A small network was shown many inputs. Here are its activations along a few directions, one row for each input.
Each table varies a few parts of the input and shows all the possible inputs, shuffled.
Descriptions start from the smaller parts, as in this example, which fits no table here: line(6) and (point or line(9) or (values(3) and ring(8))).
Shared parts are said once, and a part with two or three values counts as separate values.
In the rows, zero is written as 128.

Other details of the inputs shift rows strongly along three fixed directions, in all tables alike. That doesn't count.

A family of inputs:
r1: [138 117 141  95 136 121 117 143 135 151 122 139 127]
r2: [132 125 140 115 112 106 131 129 106 141 115 150 143]
r3: [153 135 153 120 138 133 105 101 111 162 149 123 117]
r4: [140 115 160 124 122 100 131 120 109 147 130 135 146]
r5: [135 122 149 149 120 117 134 104 101 111 137 100 142]
r6: [148 142 132 136 139 155 111 115 146 135 144 106 111]
r7: [142 134 133 101 131 116 118 137 128 161 110 163 132]
r8: [124 136 124 141 131 140 120 132 125 111 122 118 127]
r9: [136 131 144  97 118 112 123 137 122 165 122 163 130]
r10: [ 99 136  83 113 139 170 128 165 187 124 140  97  93]
r11: [149 128 150 120 135 122 117 113 120 154 144 130 121]
r12: [131 127 123  87 128 117 133 160 166 158 107 177 120]
r13: [134 132 125  99 128 127 127 146 152 155 111 163 121]
r14: [127 111 128 124 132 113 142 141 137 110 107 123 143]
r15: [136 140 135 148 115 120 131 108  99 118 121 120 146]
r16: [105 116 114 136 115 124 151 154 146  85 120 126 126]
r17: [139 125 134  93 128 111 125 139 136 171 111 179 128]
r18: [147 142 136 149 136 154 109 101 127 129 145  96 119]
r19: [110 113 117 131 117 127 142 148 133  98 112 127 132]
r20: [151 130 147 116 142 127 104 109 110 153 142 124 122]
r21: [145 113 147 117 138 105 122 118 110 146 123 139 141]
r22: [113 114 126 134 117 117 140 137 115 104 116 131 136]
r23: [113 136 110 144 135 144 122 121 128 131 153  93 114]
r24: [140 141 126 124 125 135 118 122 127 141 119 137 128]
r25: [141 131 124  90 146 151 117 157 185 159 123 142  99]
r26: [149 138 134 136 140 153 107 106 128 135 138 104 118]
r27: [116 116 138 137 114 109 141 138 118 114 122 139 142]
r28: [139 129 118  77 135 131 120 154 160 170 106 177 112]
r29: [135 116 141 118 130 115 127 128 117 125 127 121 136]
r30: [110 116 113 134 120 128 142 139 129  91 119 125 126]
r31: [112 119 115 144 121 129 143 133 131  91 125 123 126]
r32: [136 140 147 138 113 108 128 105  95 130 141 132 140]
r33: [119 138 117 135 146 149 126 121 136 159 152 124 124]
r34: [147 133 137 138 136 138 118 111 132 132 144 110 119]
r35: [133 131 130 116 121 113 127 126 109 128 126 140 135]
r36: [115 125 124 146 122 125 142 138 136 102 118 128 133]
r37: [124 121 122 131 134 124 125 134 124 116 120 140 128]
r38: [139 127 141 146 130 123 122 102  99 107 141  96 137]
r39: [154 153 152 146 137 149 103  99 119 148 151  98 120]
r40: [148 130 155 139 129 123 114  90  86 137 144 106 134]
r41: [ 97 126  81 152 138 152 142 137 166  93 137  86 115]
r42: [124 121 114  61 129 117 143 188 191 163  95 191 111]
r43: [145 128 141  77 146 134 114 151 160 183 117 156 107]
r44: [122 119 147 145 131  93 141 102  76 167 149 142 154]
r45: [136 134 136 122 120 119 125 115 112 141 133 143 130]
r46: [145 137 148 125 131 145 107 113 123 147 146 109 120]
r47: [135 134 124 116 125 127 126 127 134 138 125 147 124]
r48: [114 127 122 151 118 129 140 127 124  89 134 114 127]
r49: [133 135 132 134 135 135 108 118 107 128 138 129 121]
r50: [131 107 122 113 134 121 140 137 146 120 112 131 127]
r51: [114 117 119 147 125 122 146 135 140  96 117 134 135]
r52: [142 147 140 119 120 134 109 113 104 149 137 130 124]
r53: [132 116 137 122 125 122 132 125 122 119 125 114 132]
r54: [136 126 149 116 114  96 131 117  95 149 127 155 142]
r55: [120 129 129 168 122 130 134 112 114  95 125 112 141]
r56: [136 117 133 123 134 125 132 129 136 129 112 125 132]
r57: [134 125 125 100 127 110 129 140 126 140 117 159 131]
r58: [114 121 112 141 123 131 136 138 123  84 125 115 127]
r59: [126 119 134 141 127 117 127 119 108 124 117 140 140]
r60: [129 135 122 150 134 142 114 120 120 108 129 118 127]
r61: [141 133 130 107 142 148 116 134 151 145 122 122 112]
r62: [145 132 128 119 145 146 109 126 142 137 130 118 118]
r63: [137 127 128 118 126 110 127 125 116 135 118 150 139]
r64: [120 120 131 130 123 117 128 137 110 114 122 133 134]
r65: [114 119 121 145 122 125 143 138 126  96 108 125 138]
r66: [110 124 118 146 116 135 141 137 129  88 127 112 125]
r67: [126 123 126 119 120 102 144 142 123 120 102 148 148]
r68: [119 116 127 140 125 117 138 131 120 112 107 139 141]
r69: [140 117 153 110 130 104 131 123 120 149 132 141 130]
r70: [121 162 110 136 142 188 107 124 144 152 175  88  96]
r71: [137 134 148  97 118 107 124 135 121 165 128 165 129]
r72: [143 127 128 104 141 143 116 128 142 142 132 124 108]
r73: [112 122 116 151 121 129 143 130 132  85 130 119 126]
r74: [133 119 127 139 134 125 133 126 132 105 117 111 140]
r75: [113 126 121 150 115 138 134 133 127  94 128 111 129]
r76: [117 127 116 155 125 137 135 125 137  91 131 118 125]
r77: [146 176 164 179 133 163  81  56  55 182 200  78 135]
r78: [113 155  91  86 159 194  98 166 207 176 142 116  73]
r79: [136 130 127 103 125 121 125 130 125 146 122 154 124]
r80: [118 116 138 135 119 108 138 125 103 119 125 139 136]
r81: [126 114 140 115 111  84 143 137 102 130 106 158 158]
r82: [126 124 127 105 120 109 144 150 141 140 103 161 134]
r83: [114 121 115 154 124 134 140 129 136  90 118 121 132]
r84: [124 129 120 149 129 140 123 118 120 105 128 119 125]
r85: [133 125 135 110 117 107 133 126 107 139 120 150 136]
r86: [106 141  89 149 134 171 139 136 154 106 160  84 106]
r87: [133 136 139 149 113 108 133 102 100 117 139 129 143]
r88: [100 109 111 153 126 102 153 124 117 111 132 112 144]
r89: [108 155  89 134 150 193 122 140 184 132 155  95  99]
r90: [145 137 138 137 124 114 116 106  96 139 126 139 147]
r91: [127 121 142 114 110  95 142 133 109 136 117 155 144]
r92: [117 117 124 133 126 117 143 146 146 114 111 147 134]
r93: [120 151 133 180 136 146 109  81  97 136 159  78 139]
r94: [140 130 142 126 128 133 122 121 129 133 143 112 122]
r95: [140 123 130 125 136 135 126 122 140 130 131 119 119]
r96: [136 131 128 114 124 117 130 134 142 144 120 159 130]
r97: [ 90 113  91 160 131 126 158 135 151  87 123  97 140]
r98: [ 94 121  75 137 140 154 160 156 180 100 136 109 115]
r99: [140 195 121 127 162 224  69 107 152 195 191  87  76]
r100: [118 122 125 160 122 125 137 115 115  93 127 119 137]
r101: [127 118 148 119 106  84 145 133 108 137 116 160 155]
r102: [141 131 124  95 145 153 116 149 174 155 122 135 102]
r103: [138 141 143 141 114 115 120 106  84 125 137 121 145]
r104: [137 116 148 116 128 111 131 119 115 140 132 130 130]
r105: [143 119 158 113 128 114 118 116 106 155 127 132 138]
r106: [105 111  99 133 123 132 149 149 148  80 113 126 122]
r107: [118 130 121 133 128 139 131 141 143 114 118 128 121]
r108: [132 122 125 120 121 110 137 125 120 128 112 149 139]
r109: [113 116 121 141 119 123 137 143 121  92 117 122 140]
r110: [136 135 132 127 121 118 128 119 127 136 130 145 131]
r111: [ 87 114  96 154 119 130 156 144 147  86 128  87 140]
r112: [111 118 104 136 131 134 140 154 152  88 105 128 129]
Each input here is: ring(8) and (values(2) or (values(3) and line(4))).
- The inputs of r62 and r29 match in every part but the ring(8) part. If r26 is changed in the same way as r62 into r29, which row does it become? => r53
- The inputs of r15 and r52 match in every part but the ring(8) part. If r82 is changed in the same way as r15 into r52, which row does it become? => r91
- The inputs of r102 and r46 match in every part but the ring(8) part. If r13 is changed in the same way as r102 into r46, which row does it become? => r9
- Change only the values(2) part in r86. List by row number the other rows that result. => r23
- Change only the values(2) part in r77. List by row number the other rows that result. => r111
- Change only the line(4) part in r31. List by row number the other rows that result. => r49, r73, r106
- Start at r81 and move only the ring(8) part, one step at a time. The first step leads to r67. Which rows follow, in order? => r7, r90, r63, r57, r35, r103
